Each row below holds a small network's activations on one input, seen along a few directions.
Each table varies a few parts of the input and shows all the possible inputs, shuffled.
Descriptions start from the smaller parts, as in this example, which fits no table here: one of 2 separate values, together with either a single point or one of 11 places around a ring or (one of 5 places around a ring, together with one of 6 places along a line).
Shared parts are said once, and a part with two or three values counts as separate values.
In the rows, 128 means zero.

Other details of the inputs vary at random and push rows far along two fixed directions, the same in every table; ignore that.

A family of inputs:
r1: [120 124 108 108 143 103 138 129 125 135 125 132 144]
r2: [112 125 121 104 131 123 148 133 135 116 130 102 134]
r3: [185 104 151 152 126 148 194 191 162 108 128 161 117]
r4: [123 126 123 100 153 120 123 128 148 113 116 129 133]
r5: [113 134 132 105 138 121 156 113 157 135 149 110 132]
r6: [113 121  98 114 124 104 130 127 127 126 136 126 142]
r7: [152 130 173 222  93 185 151 151 110 128 117 150  87]
r8: [117 120 124  98 132 121 154 127 137 124 120 105 130]
r9: [114 120 127  96 143 123 152 130 134 125 123 108 129]
r10: [109 131 116 101 113 124 119 133 135 100 137 130 138]
r11: [161 139 177 215  97 167 120 157 117 124 109 166  80]
r12: [119 129 130  92 142 112 126 131 136 116 121 128 131]
r13: [119 129 100 113 130 104 134 130 124 126 134 126 145]
r14: [111 135 136 167 121 151  69  85  86 152 118 105 112]
r15: [103 162 135 176 140 139  98  79 111 179 121 125 108]
r16: [128 116 107 103 110 127 110 125 119 112 154 124 150]
r17: [ 92 148 117 179 119 148  89  80  83 151 111 119 112]
r18: [100 167 155 158 140 147  85  76 122 157 116 118  94]
r19: [135 121 114 102 125 116 113 128 120 121 145 117 150]
r20: [117 135 122  99 129 113 121 133 136 107 129 123 135]
r21: [ 89 138 145 170 128 156 108  88 101 146 104  90  99]
r22: [204 106 149 145 100 132 158 190 139 116 141 173 132]
r23: [121 131 126  93 130 111 125 130 140 115 118 124 132]
r24: [189 116 134 157 104 121 179 190 141 122 131 182 125]
r25: [124 119 101 113 154 111 137 125 137 132 121 133 149]
r26: [139 132 125 102 130 119 116 121 145 141 162 128 140]
r27: [136 115 122  96 140 114 117 128 122 129 136 124 150]
r28: [139 110 116 103 149 123 114 124 135 127 130 125 154]
Description of these inputs: one of 4 separate values, together with either a single point or one of 6 places along a line.
Changing only the choice among 4 separate values turns r19 into r20. The same change can be made to r26. Which row results?
Answer: r18
List by row number the other rows that have the choice among 4 separate values in common with r3.
Answer: r2, r5, r7, r8, r9, r21
List by row number the other rows that have the choice among 4 separate values in common with r15.
Answer: r1, r6, r13, r17, r24, r25
A walk changes only the place on the line of 6. It starts at r4 and steps to r12. List the rest of the walk in order.
Answer: r23, r20, r11, r10
